Each row below holds a small network's activations on one input, seen along a few directions.
Each table varies a few parts of the input and shows all the possible inputs, shuffled.
A made-up example of a description, with smaller parts first: ring(8) and (point or line(9) or (values(3) and line(6))).
Shared parts are said once, and a part with two or three values counts as separate values.

Other details of the inputs shift rows strongly along two fixed directions, in all tables alike. That doesn't count.

A family of inputs:
r1: [  3  20 -35 -19 -47 -36 -28 -19  -6 -41  31 -75 -22]
r2: [ 11  -6 -42  -7 -40 -19 -15  -4   5 -36  21 -66 -33]
r3: [-17 -12   5  -9 -17   8   4  27   7  12 -11  -2  17]
r4: [-30 -20  28 -20 -55  -4   2  48  -9  20 -10 -28  30]
r5: [-12 -20  72   7  76  34  32  16   3  46 -33 100  17]
r6: [-59   0  57 -16 -41  13  17  61 -22  52 -41  -8  74]
r7: [ -6   7 -12 -17 -31 -19 -16  -3   4 -18  21 -37   0]
r8: [  0  10 -42 -21 -45 -28 -23 -14   9 -45  31 -77 -20]
r9: [-25  10  12 -23 -49 -20 -12  18 -15   1   4 -44  22]
r10: [ 18   2  42   9  53  17   6 -35 -23  -2 -11  66  -4]
r11: [ 10  -7 -39 -16 -53 -29 -23  -5   4 -42  30 -74 -34]
r12: [-47   3  54 -22 -43  -1   4  47 -22  42 -22  -7  60]
r13: [ 54 -16  -4  19  58   9   0 -57  -6 -36  12  49 -54]
r14: [-42 -19  15 -31 -59   3   1  52   4   8 -14 -43  33]
r15: [  0 -18  -4 -42 -42 -40 -25 -11   2 -63  38 -85 -52]
r16: [-29 -16  17 -23 -39   1   0  38   4  13  -9 -15  27]
r17: [ -6  16  10  12  12   5   7   2 -11  23 -15  18  19]
r18: [16 -3 -3 21 42 17 10 -5 11 20 -8 57 -1]
r19: [ 53  10 -56  28  52  -3  -9 -51  21 -28  25  30 -55]
r20: [-59 -25  52 -31 -54  14  12  75  -3  43 -32  -8  65]
r21: [ 26  -2 -23  29  28   9   9 -13   5   3  -2  20 -21]
r22: [-10 -15  53  26  34  33  32  37  -9  72 -39  85  44]
r23: [ 33   0 -11  45  60  22  19 -16   4  25 -13  65 -15]
r24: [ 18  14 -26  24  37  10   6 -23  10  -2   0  18 -10]
r25: [ 21   7  10   5  64  -2   1 -43   9 -21  16  33 -38]
r26: [ 27  16 -12  33  60  13   8 -30   9  14   1  59  -7]
r27: [  9  11 -19   7  10  -3  -3 -16   8  -7   9  -1  -5]
r28: [ 53  35 -64  40  56  -7  -8 -68   4 -30  20  11 -53]
r29: [  6  -7 -48 -18 -61 -27 -21  -1   5 -48  27 -94 -36]
r30: [  6  -8 -41 -27 -73 -40 -31  -3   3 -52  39 -96 -37]
r31: [ 17  15 -42   6   4 -10 -11 -28  12 -28  19 -25 -24]
r32: [-22 -35  39 -51 -46  -3 -10  15 -10 -33   4 -25   5]
r33: [ 11  11   8  28  53  19  16 -11   5  32 -12  65  15]
r34: [  4  -5 -42 -27 -50 -27 -27  -5  14 -46  32 -68 -29]
r35: [-17 -16  24   1 -19   9  12  36  -6  30 -18   6  25]
r36: [  6  10   5  31  52  26  21  -5   6  32 -21  58  19]
r37: [ 54  35 -59  37  54 -11 -11 -68   3 -29  24  16 -53]
r38: [ 28  17 -30  28  46   6   2 -35  12  -4   8  29 -18]
r39: [ 11  11   2  26  48  17  13 -12   6  26 -10  55  11]
r40: [  3  -5 -44 -25 -49 -25 -25  -5  14 -46  30 -70 -29]
r41: [-48   3  47 -11 -30  11  15  49 -20  45 -35  -3  62]
r42: [ 27  26  -8  42  67  15  13 -31  -6  24 -12  65  -4]
r43: [-55 -30 100 -47 -37  17  10  46 -25  21 -28  15  65]
r44: [-31   8  46   9   8  20  21  33 -18  56 -38  38  56]
r45: [-18 -12   3  -8 -16  10   6  28   8  11 -13  -5  17]
r46: [ 47  24 -19  17  76 -17 -12 -76   1 -44  31  19 -71]
r47: [-34 -21  22 -23 -64  -4   2  51  -8  14 -11 -45  28]
r48: [ -5  -8   1   6   9  16  10  16   9  16 -15  21  11]
Description of these inputs: line(4) and (values(2) or line(10)).
Changing only the line(4) part turns r27 into r40. The same change can be made to r7. Which row results?
Answer: r19
Changing only the line(4) part turns r45 into r36. The same change can be made to r5. Which row results?
Answer: r25
Start at r12 and move only the line(10) part, one step at a time. The first step leads to r9. Which rows follow, in order?
Answer: r1, r37, r42, r17, r44, r28, r41, r6
Start at r22 and move only the line(10) part, one step at a time. The first step leads to r30. Which rows follow, in order?
Answer: r4, r11, r35, r23, r47, r21, r2, r29
Which other rows does r10 become when the values(2) part takes its other values? List them by row number.
Answer: r46

A family of inputs:
r49: [  1   5  53  18  52  15  19  -4 -22  37 -23  69  13]
r50: [  1   3 -18   1 -21  -9  -5   3   4  -5   9 -27  -1]
r51: [ 48  21 -60  40  55   3  -1 -47  13 -14  11  28 -44]
r52: [-29  -8  44 -34 -48  -7  -9  20 -24   0  -5 -18  32]
r53: [ 19  10 -21  28  33  11   8 -12   6  14  -6  31  -6]
r54: [-25 -37  45 -37 -56   3  -2  33 -17  -8  -9 -23  22]
r55: [ 14  25 -46 -29 -26 -36 -38 -55   5 -77  48 -72 -39]
r56: [  0   3  18  33  43  28  25  13   0  52 -29  67  29]
r57: [-34  -7  18 -18 -52  -4   1  42  -5  19  -9 -35  37]
r58: [-27 -33  54 -31 -42  -4   3  36 -19   0 -10 -28   9]
r59: [  11  -13  -46  -44  -42  -45  -37  -26   25  -87   57 -100  -73]
r60: [-11  18  48  14  63  17  20  -8  -8  36 -22  64  24]
r61: [-29  -5  19  -8 -30   5   7  39  -4  28 -17 -10  37]
r62: [ -6   3 -25 -11 -41 -16 -12   7   3 -15  13 -51  -4]
r63: [ 31  14 -30  39  54  14  10 -24   8  13  -6  46 -16]
r64: [ 43  -9 -35  10  58   8  -5 -46  29 -37  23  42 -51]
r65: [-28  -4  17  -6 -26   8   8  38  -4  30 -21  -4  36]
r66: [ 48  18 -54  40  51   1  -1 -48  13 -14  15  24 -41]
r67: [-28  -4  18  -5 -26   7   8  38  -4  30 -20  -4  36]
Describe the family of inputs behind these rows.
Answer: (values(2) and line(4)) or line(11)
Which other rows does r49 become when the line(4) part takes its other values? List them by row number.
Answer: r58, r59, r60

A family of inputs:
r68: [ 10  11 -13  43  52  28  23   5  13  47 -24  66  19]
r69: [ -4 -12  -4 -41 -39 -26 -25 -12   4 -55  32 -59 -29]
r70: [ 14  81 -23  42  47 -13  -4 -53 -23  20   1  15  14]
r71: [ 32   6 -40  42  32  12  10 -11   8  15  -6  31 -16]
r72: [-25 -32  60 -25 -19   8   8  32 -14  11 -15   8  20]
r73: [ 27  14 -42  40  38  14   9 -15  14  16  -4  32 -11]
r74: [-43 -27  67 -40 -32   6   5  42 -10  13 -15  -2  37]
r75: [ 30   8 -38  42  36  14  11 -12   9  18  -7  36 -13]
r76: [-36  44  52 -41 -37 -35 -24 -22 -45 -20  12 -53  31]
r77: [ -8 -24   6 -46 -58 -27 -23   1  -5 -54  26 -72 -27]
r78: [ 13   5  -9  45  50  29  25   9   7  50 -28  69  18]
r79: [ 40  20 -73  33  25  -4  -6 -35  21 -17  19  -5 -37]
r80: [-15 -23  25 -36 -32 -11 -10  10  -5 -27   9 -31  -8]
r81: [-61 -29 101 -34 -14  25  23  65 -12  52 -40  39  71]
r82: [ 24  18 -47  36  39  10   7 -17  20  12   0  27 -10]
r83: [ 39   7 -79  18 -19 -21 -18 -27  11 -38  29 -49 -50]
r84: [-16 -21  25 -37 -32 -11 -11   9  -3 -27  10 -31  -7]
r85: [-31 -18  31 -49 -43 -15 -13  18   1 -24  12 -40   7]
r86: [ 16  18 -29  40  50  21  16  -7  18  32 -12  51   8]
r87: [-43 -34  94 -22  -6  27  24  53 -17  47 -39  45  54]
r88: [ -6 -27   7 -44 -60 -27 -22   2  -8 -54  25 -72 -30]
r89: [ 43  15 -72  35  22  -3  -5 -33  16 -18  16  -5 -41]
Changing only one part turns r78 into r80. The same change can be made to r83. Which row results?
Answer: r88
Describe the family of inputs behind these rows.
Answer: values(2) and (point or line(10))
Which other rows does r84 become when the values(2) part takes its other values? List them by row number.
Answer: r73
Which other rows does r68 become when the values(2) part takes its other values? List them by row number.
Answer: r69
